A small network was shown many inputs. Here are its activations along a few directions, one row for each input.
Each table varies a few parts of the input and shows all the possible inputs, shuffled.
A made-up example of a description, with smaller parts first: ring(8) and (point or line(11) or (values(2) and line(6))).
Shared parts are said once, and a part with two or three values counts as separate values.
(in the rows, 128 means zero)

Other details of the inputs shift rows strongly along two fixed directions, in all tables alike. That doesn't count.

Table:
R1: [124 152 146 121 140 143 183 103 123  92  98 133  84 132]
R2: [113 134 153 117 148 133 183  98  98  98 111 112 100 133]
R3: [120 148 148 120 139 136 181 108 118  98  92 129  91 128]
R4: [127 112  98 102 105 139  79 133 181 176 117 134 153 121]
R5: [145 105 111 148 141  81  72 174 120 131 167 125 190 124]
R6: [115 142 144 113 141 133 178 111 120 107  85 129  95 124]
R7: [106 129 149 108 154 123 179 106 102 116 102 108 107 126]
R8: [160 128 135 200 148  81 105 163 109  84 189 134 152 137]
R9: [151 131 111 118  88 157  92 106 138 160 174 140 126 133]
R10: [123 123 117  85 107 168 125  94 129 149 131 120 117 132]
R11: [119 122 113  98 106 171 117 106 173 153 106 127 116 130]
R12: [126 129 116  99  98 180 119 100 174 149 114 131 110 133]
R13: [102 126 144 119 152 113 169 122 145 125  67 112 112 120]
R14: [145 115 129 178 152  60 101 171 110 119 164 128 169 122]
R15: [156 119 115 181 132 118  74 174 163  96 168 137 164 140]
R16: [145 120 122 174 151  69  94 192 125 102 143 133 175 121]
R17: [110 132 150 112 152  96 181 104 107 142  94 119 108 116]
R18: [142 125 108 109  95 144  90 112 139 174 163 136 137 125]
R19: [149 127 109 111  94 170  88 109 138 137 176 134 131 143]
R20: [127 136 112  83  99 165 123 105 149 159 110 137 115 121]
R21: [119 126 147 162 178  55 157 172 110  88  94 127 147 114]
R22: [145 123 110 113  93 151  90 110 140 166 166 139 132 131]
R23: [130 118 103 112 101 154  79 131 176 162 129 130 144 127]
R24: [ 94 151 165 220 134 141 165 188   8  90 142 138 115 144]
R25: [107 128 143  99 151 118 177 105 103 127  96 109 111 123]
Description of these inputs: point or (line(4) and line(6)).
A walk changes only the line(6) part. It starts at R8 and steps to R9. List the rest of the walk in order.
Answer: R22, R18, R14, R17

Table:
R26: [155 111 105 160 122 104  56 175 147 130 174 139 179 130]
R27: [123 127 151 176 179  72 154 168 111  72 112 119 140 126]
R28: [ 97 141 183 175 192  81 223 138  52  62  93 109  98 128]
R29: [156 111 108 159 123  99  59 172 143 130 176 134 180 130]
R30: [133 138 105  94  72 198 101 100 149 170 141 144 112 134]
R31: [122 127 125 102 122 137 135 107 140 150 115 123 119 123]
R32: [ 98 140 144  77 131 165 196  72 135 135  68 118  75 125]
R33: [143 136 103  96  70 194  93  96 144 169 161 145 116 136]
R34: [125 126 124 110 123 141 130 115 143 137 116 128 122 127]
R35: [155 114 105 150 115 120  58 164 150 130 177 135 172 133]
R36: [157 116 103 141 113 119  63 154 147 136 174 138 167 131]
R37: [128 123 151 176 178  69 148 162 109  75 123 117 141 127]
R38: [148 113 104 143 116 112  65 160 149 146 164 136 172 127]
R39: [122 136 156 178 163 101 165 149  94  77 123 126 117 134]
R40: [122 127 122 109 123 131 130 120 143 148 111 127 127 121]
R41: [132 135 132 144 120 143 128 128 118 119 145 132 119 136]
R42: [ 98 138 140  71 125 160 191  68 137 151  68 118  78 122]
R43: [122 126 153 160 173  80 160 147 111  87 112 117 129 126]
R44: [118 133 151 173 157  97 154 161  77  92 127 124 130 130]
R45: [159 113 106 155 120  99  58 168 142 133 181 137 179 129]
R46: [120 130 125 104 121 141 136 113 144 143 105 128 117 123]
R47: [125 132 156 185 167  81 155 163  67  79 144 122 135 132]
R48: [144 124 101  97  91 163  85 112 158 160 152 135 137 131]
R49: [104 138 140  88 132 150 183  88 136 134  73 120  88 122]
R50: [137 126 100  74  81 176  96  91 162 180 139 137 123 127]
R51: [119 130 126 104 123 136 140 113 142 144 103 127 118 122]
R52: [116 135 130 118 112 158 140 114 103 142 129 130 113 132]
R53: [105 139 136  66 121 157 183  65 134 157  81 119  82 120]
The inputs of R36 and R37 match in every part but one. If R53 is changed in the same way as R36 into R37, which row does it become?
Answer: R31
What is each input in this table made of?
Answer: line(4) and (values(2) or line(5))
Change only the line(4) part in R26. List by row number the other rows that result.
Answer: R43, R46, R50
Change only the line(5) part in R46. List by row number the other rows that result.
Answer: R27, R40, R49, R51
Change only the values(2) part in R30. List by row number the other rows that result.
Answer: R44
List by row number the other rows that have the line(4) part in common with R39.
Answer: R26, R32, R34, R38, R42, R52
